A small network was shown many inputs. Here are its activations along a few directions, one row for each input.
In each table, some parts of the input vary, and every possible input appears once, in random order.
Descriptions start from the smaller parts, as in this example, which fits no table here: one of 5 places around a ring, together with either a single point or one of 9 places around a ring or (one of 3 separate values, together with one of 6 places along a line).
Shared parts are said once, and a part with two or three values counts as separate values.
In the rows, zero is written as 100.

Other details of the inputs vary at random and push rows far along two fixed directions, the same in every table; ignore that.

A family of inputs:
r1: 113,114,85,93,78,89,52,45,114,100,153,108,103
r2: 120,109,92,107,77,88,60,114,68,106,155,130,118
r3: 91,89,115,96,122,92,149,157,102,110,59,95,102
r4: 129,93,104,90,118,90,141,80,161,38,30,38,83
r5: 97,91,108,121,90,105,96,111,57,111,111,127,98
r6: 82,95,103,100,109,110,118,122,106,117,87,78,86
r7: 91,112,89,87,113,113,108,81,148,76,65,52,88
r8: 132,131,74,85,77,105,40,45,132,48,119,57,100
r9: 84,90,111,106,101,98,111,111,69,134,117,141,111
r10: 99,81,110,109,107,104,130,102,92,101,77,100,88
r11: 104,112,93,81,113,102,107,62,157,74,72,61,91
r12: 76,101,99,105,102,112,91,141,68,135,112,116,108
r13: 109,103,99,103,95,86,94,134,78,108,121,131,121
r14: 80,96,102,109,99,110,93,142,65,137,117,108,99
r15: 118,122,76,94,81,117,49,15,125,45,107,81,99
r16: 101,106,98,107,77,103,58,67,74,113,154,129,105
r17: 96,91,108,110,108,103,126,108,91,92,65,107,98
r18: 97,80,119,104,124,89,155,146,95,98,54,106,102
r19: 93,108,97,102,85,105,59,91,74,131,155,125,103
r20: 86,78,117,92,125,79,163,127,122,128,70,111,98
Each input here is: one of 2 separate values, together with one of 10 places around a ring.
The inputs of r3 and r8 match in every part but the choice among 2 separate values. If r12 is changed in the same way as r3 into r8, which row does it become? -> r14
Which other rows does r13 become when the choice among 2 separate values takes its other values? List them by row number. -> r2
Which other rows does r10 become when the choice among 2 separate values takes its other values? List them by row number. -> r15

A family of inputs:
r21: 102,121,78,101,84,106,59,79,111,85,116,91,104
r22: 84,93,114,111,99,103,102,142,63,139,117,112,95
r23: 108,127,86,82,101,109,73,39,142,55,91,70,101
r24: 102,84,117,92,125,91,155,137,137,97,50,51,79
r25: 120,81,113,114,93,81,121,100,81,92,100,129,103
r26: 94,88,98,94,127,109,159,102,155,65,9,47,82
r27: 112,110,90,95,88,97,77,41,136,82,111,83,91
r28: 100,115,79,101,85,98,59,107,91,106,138,111,110
r29: 99,117,91,89,94,92,64,94,91,108,141,117,117
r30: 131,114,94,96,87,91,70,69,93,56,112,114,119
r31: 92,82,111,103,106,81,125,123,94,138,113,121,96
r32: 110,89,103,121,93,90,108,145,53,103,102,142,115
r33: 114,84,118,120,95,93,108,142,46,107,110,127,106
r34: 99,120,93,90,95,100,69,76,106,94,118,103,111
r35: 87,96,111,90,111,97,119,134,88,129,103,120,114
r36: 99,95,107,98,100,106,105,126,91,119,108,89,95
r37: 100,114,80,100,82,108,61,103,88,108,135,111,113
r38: 90,79,117,98,126,111,158,119,121,93,32,56,76
r39: 95,117,88,90,96,114,65,57,101,82,111,102,110
r40: 113,120,87,93,92,117,68,48,132,59,95,49,83
r41: 86,100,96,106,108,108,116,117,104,101,77,95,96
r42: 85,83,108,107,103,105,116,90,89,120,98,119,93
r43: 90,87,110,105,109,99,127,91,109,113,88,105,87
r44: 89,83,111,104,99,93,117,122,78,148,125,134,102
The inputs of r26 and r38 match in every part but one. If r21 is changed in the same way as r26 into r38, which row does it become? -> r22
What do these inputs look like to the network? -> one of 4 places along a line, together with either a single point or one of 5 places along a line
Which other rows does r25 become when the place on the line of 4 takes its other values? List them by row number. -> r30, r32, r33
Which other rows does r44 become when the place on the line of 5 takes its other values? List them by row number. -> r27, r31, r42, r43

A family of inputs:
r45: 72,107,98,103,95,122,70,105,64,123,125,108,100
r46: 94,86,108,100,119,91,141,152,111,123,81,89,87
r47: 96,90,101,100,93,98,105,87,92,122,116,117,101
r48: 84,95,108,95,115,101,141,153,113,122,73,94,99
r49: 91,93,113,101,110,101,115,98,87,97,92,118,104
r50: 96,87,113,90,113,88,149,141,108,115,70,108,110
r51: 91,79,120,102,113,100,136,147,96,122,74,78,82
r52: 83,97,108,98,119,112,123,142,97,117,67,84,98
r53: 126,127,88,92,79,100,54,61,102,62,128,107,118
r54: 81,99,105,101,107,98,114,95,102,123,97,110,91
r55: 110,82,112,113,110,86,147,151,84,87,63,103,105
r56: 115,98,94,92,96,85,94,101,101,102,118,109,106
r57: 99,83,107,107,122,100,150,121,111,74,31,89,96
r58: 76,105,91,105,93,118,79,96,81,134,134,117,95
r59: 94,101,105,111,88,92,76,93,79,133,145,127,102
r60: 95,109,92,84,120,117,114,79,153,63,41,34,84
r61: 103,96,112,100,116,96,122,121,92,100,81,118,112
r62: 93,100,105,111,88,114,71,106,67,129,135,102,94
r63: 126,103,88,85,85,91,74,53,134,73,113,81,99
r64: 69,107,91,102,94,118,70,101,77,130,138,121,103
r65: 94,103,102,103,103,101,90,101,73,103,114,133,114
r66: 72,95,110,99,115,96,122,108,103,119,87,109,98
r67: 105,92,99,112,98,108,113,86,94,78,74,101,91
r68: 112,104,90,101,98,109,93,54,126,39,63,72,94
r69: 99,112,102,91,104,89,111,107,124,95,86,93,104
r70: 104,88,105,102,92,95,97,93,89,123,125,119,104
r71: 102,104,99,100,98,102,86,125,82,111,114,88,93
r72: 79,98,104,102,105,120,105,107,86,121,94,89,85
r73: 103,128,82,92,90,100,51,64,115,89,124,102,113
r74: 86,100,103,108,91,117,87,101,74,126,119,97,90
r75: 125,102,104,100,99,84,95,99,93,84,112,110,103
r76: 104,88,115,107,101,97,121,94,88,105,98,116,96
r77: 112,91,115,110,94,95,98,94,77,108,122,124,102
r78: 75,108,88,99,103,113,84,110,92,124,116,111,104
r79: 92,97,99,98,109,97,119,140,107,115,100,91,102
r80: 122,95,98,115,91,89,94,119,70,85,105,117,103
r81: 99,92,111,92,123,77,153,131,137,96,58,75,97
r82: 119,103,104,98,100,87,102,105,94,81,109,108,113
r83: 97,97,108,105,98,104,100,87,74,108,115,129,100
r84: 77,80,113,106,115,106,149,130,106,137,80,94,83
r85: 103,105,100,101,99,80,91,113,94,116,123,114,101
r86: 81,96,98,95,97,103,90,92,81,120,121,128,111
r87: 130,107,97,99,80,92,60,59,99,72,133,105,103
r88: 92,114,99,98,90,112,80,126,77,113,114,99,107
r89: 107,97,100,112,102,102,106,120,80,87,78,116,112
r90: 100,109,96,97,97,105,87,119,93,98,109,78,102
r91: 110,106,88,93,90,103,76,76,133,87,113,69,88
r92: 121,86,104,114,89,91,102,105,88,79,90,102,96
r93: 114,110,87,94,95,111,80,50,153,76,101,52,83
r94: 96,106,92,95,94,100,76,105,78,122,129,136,124
r95: 85,90,112,106,107,91,128,104,104,127,93,107,90
r96: 106,127,73,85,96,116,61,61,144,73,102,66,102
r97: 85,80,110,95,115,99,145,109,105,123,76,109,94
r98: 109,113,80,78,104,102,88,46,152,61,79,71,104
r99: 131,84,108,106,110,96,145,75,151,43,28,48,78
r100: 105,103,92,96,87,89,78,112,75,116,144,129,123
r101: 100,125,80,86,99,101,67,45,141,70,98,78,102
r102: 105,94,100,124,78,105,83,95,51,105,124,134,102
r103: 128,124,80,105,70,105,49,70,90,53,117,105,116
r104: 119,107,95,88,97,85,91,56,157,66,88,60,86
The inputs of r85 and r69 match in every part but one. If r46 is changed in the same way as r85 into r69, which row does it become? -> r48
The inputs of r87 and r77 match in every part but one. If r91 is changed in the same way as r87 into r77, which row does it become? -> r93
What do these inputs look like to the network? -> one of 6 places along a line, together with one of 10 places around a ring
Start at r90 and move only the place on the ring of 10, one step at a time. The first step leads to r71. Which rows follow, in order? -> r51, r62, r74, r72, r45, r60, r52, r88
Which other rows does r49 become when the place on the line of 6 takes its other values? List them by row number. -> r45, r64, r66, r68, r86
